These are the activations of a small neural network, seen along a few directions. Each row is one input.
In each table, some parts of the input vary, and every possible input appears once, in random order.
Descriptions start from the smaller parts, as in this example, which fits no table here: one of 6 places along a line, together with either a single point or one of 9 places around a ring or (one of 2 separate values, together with one of 8 places around a ring).
Shared parts are said once, and a part with two or three values counts as separate values.

Other details of the inputs vary at random and push rows far along three fixed directions, the same in every table; ignore that.

Table:
R1: -9	1	-11	-33	-13	42	16	-19	15	-18	10	8
R2: 45	4	90	70	54	-41	-64	48	48	31	-69	61
R3: 17	117	78	53	7	33	-14	-11	59	-24	3	64
R4: -23	12	-34	-8	-6	36	14	-28	8	-3	-8	18
R5: -28	-11	25	-9	-7	-37	13	27	-5	-6	11	-45
R6: -9	10	-27	7	-26	49	22	-8	15	16	-1	1
R7: -15	5	31	-18	9	-37	19	0	-22	-9	22	-43
R8: -8	9	-31	3	-23	49	23	-6	13	16	7	0
R9: 4	21	-29	-9	-17	45	27	-14	3	13	-1	7
R10: 72	-85	-50	8	44	45	-35	-4	-10	30	-51	53
R11: -14	-3	23	-21	0	-41	12	24	-15	-3	10	-38
R12: -10	-14	15	-9	-12	-57	17	6	-3	-14	21	-36
R13: -15	5	-25	-31	-19	39	-9	-11	-3	-7	6	17
R14: 61	-87	-19	22	60	-32	-35	27	-32	39	-42	1
R15: -26	-9	-20	-17	-25	45	-10	-9	11	-5	-2	14
R16: -19	13	-36	-14	-6	38	13	-20	4	4	-7	21
R17: -24	72	112	45	-2	-55	-42	36	49	-24	-4	25
R18: -22	4	32	-19	7	-29	21	12	-28	-4	24	-39
R19: -7	-3	-28	-16	-19	33	-14	-21	2	-13	28	18
R20: 13	8	-38	7	-26	36	21	-18	9	-12	8	6
R21: -30	-3	16	-7	-8	-43	-9	14	-20	-2	7	-36
R22: -16	-9	1	-3	-2	-48	-13	-4	-17	-7	26	-44
R23: 62	-94	-17	21	49	-42	-29	22	-28	32	-56	2
R24: 18	106	65	58	-13	26	-16	-1	70	-35	8	72
R25: 73	-68	-10	7	44	-17	-13	38	-33	62	-52	-8
R26: -9	3	-45	-5	-18	21	13	-24	4	-23	-6	29
R27: -10	5	-13	-26	-6	43	-5	-35	-12	-11	13	13
R28: 91	25	64	52	43	37	-52	17	62	24	-64	95
R29: -9	72	101	45	-10	-70	-37	14	47	-39	5	31
R30: -33	-12	26	-10	-9	-39	15	26	-4	-6	5	-47
R31: 4	-5	-23	-21	-13	37	5	-14	15	-13	37	12
R32: -22	15	-40	-13	-6	37	10	-13	3	4	-1	20
R33: 4	2	-6	10	-17	-53	33	9	-24	-9	-4	-37
R34: 3	-8	-19	-23	-17	34	11	-20	13	-17	26	16
R35: -8	-10	16	-15	-15	-65	22	7	-7	-19	13	-28
R36: 8	-3	-26	-21	-8	37	-3	-22	22	-12	37	2
R37: 16	16	-42	11	-7	45	8	-18	10	-7	20	-8
R38: -2	20	-32	2	-19	53	18	-11	10	11	9	7
R39: -24	8	-39	-1	-5	40	5	-14	7	3	0	16
R40: -22	14	-27	-6	9	46	13	-21	-10	6	6	20
R41: -5	-2	-17	-39	-13	48	16	-12	8	-12	10	10
R42: -19	-3	-16	17	15	-47	2	0	-16	-5	13	-46
R43: -32	6	27	-13	1	-34	3	4	-38	-1	15	-33
R44: -4	8	-9	18	-5	-38	24	13	-25	2	24	-50
R45: -10	0	-14	-24	-14	46	6	-6	15	-11	17	7
R46: -29	0	22	-13	-8	-48	-1	1	-20	-7	-2	-34
R47: -17	-9	9	-11	-21	-67	3	-1	-19	-18	4	-22
R48: 62	-73	-23	-25	28	50	-44	1	-10	30	-50	48
R49: -41	-6	-5	10	1	-42	14	17	-15	14	-4	-38
R50: 53	-75	-4	11	71	-27	-24	11	-43	46	-52	-5
R51: -21	-10	12	-6	-12	-53	-1	-1	-23	-10	17	-29
R52: -14	16	10	7	7	-30	34	10	-39	21	13	-47
Description of these inputs: one of 4 places along a line, together with either one of 2 separate values or one of 5 places along a line or one of 6 places along a line.
Changing only the place on the line of 4 turns R16 into R48. The same change can be made to R10. Which row results? -> R51
Which other rows does R50 become when the choice among 2 separate values takes its other values? List them by row number. -> R40
Which other rows does R27 become when the choice among 2 separate values takes its other values? List them by row number. -> R43
Which other rows does R5 become when the place on the line of 4 takes its other values? List them by row number. -> R8, R17, R49

Table:
R53: -22	-13	-20	-6	24	-38	32	-3	-34	4	5	-28
R54: -37	-2	-6	-19	20	-30	20	-9	-33	12	-20	-33
R55: 7	-17	13	13	-4	-31	-43	17	-16	8	-31	23
R56: 51	-4	-38	6	-15	37	15	-3	21	4	-9	19
R57: -57	71	62	18	-6	-29	-1	7	7	2	26	-35
R58: -44	-9	-61	-27	5	32	41	-29	-20	-8	13	-14
R59: -46	-24	-14	-9	-11	-39	-11	4	-16	6	-13	-34
R60: 12	-1	-19	3	7	-28	9	1	-34	10	32	-56
R61: -57	93	23	1	-40	27	11	-16	-3	-16	49	-3
R62: 8	-28	-2	-31	7	49	-7	-1	27	-13	7	26
R63: 27	-32	36	-12	23	-21	-15	24	11	-2	2	11
R64: -24	4	-8	-18	5	-34	22	-8	-58	8	-12	-22
R65: -1	-21	-40	5	-5	28	-24	-7	20	-5	-2	39
R66: -51	-27	-67	-16	-23	22	9	-16	-2	-13	17	-12
R67: 7	-10	-13	-4	-13	51	11	2	24	27	-32	20
R68: 41	-30	41	-6	11	-20	-18	5	3	-11	-4	1
R69: -7	-3	-71	-21	-7	20	43	-49	-30	-13	25	-12
R70: 39	-8	-28	9	-16	46	13	-4	19	4	-19	15
R71: -40	68	45	26	1	-36	7	17	9	-10	45	-31
R72: 31	-6	18	23	36	-25	-5	-9	-15	-1	-27	10
R73: 0	-5	-9	5	7	-20	6	1	-37	8	22	-62
R74: 42	-22	-9	-26	-10	32	-4	-24	16	-16	22	29
R75: -20	75	43	32	5	48	-18	1	51	-15	29	35
R76: 28	-19	46	-26	4	-17	-26	22	-16	1	-16	14
R77: 21	-25	7	30	5	-35	-37	2	4	-6	-21	9
R78: 14	-26	46	-27	19	-12	-26	20	9	5	-23	1
R79: 2	55	8	33	-28	6	-29	-24	52	-38	18	56
R80: 29	-6	27	14	-9	-15	2	31	-8	31	-39	11
R81: 24	-9	-29	4	-6	44	17	12	27	13	-12	26
R82: 20	-18	18	24	15	-12	7	38	21	21	-30	-1
What is each input in this table made of? -> one of 5 separate values, together with either a single point or one of 5 places along a line
Changing only the choice among 5 separate values turns R68 into R70. The same change can be made to R78. Which row results? -> R67
Which other rows does R75 become when the place on the line of 5 takes its other values? List them by row number. -> R57, R60, R71, R73
Which other rows does R59 become when the place on the line of 5 takes its other values? List them by row number. -> R65, R66, R77, R79
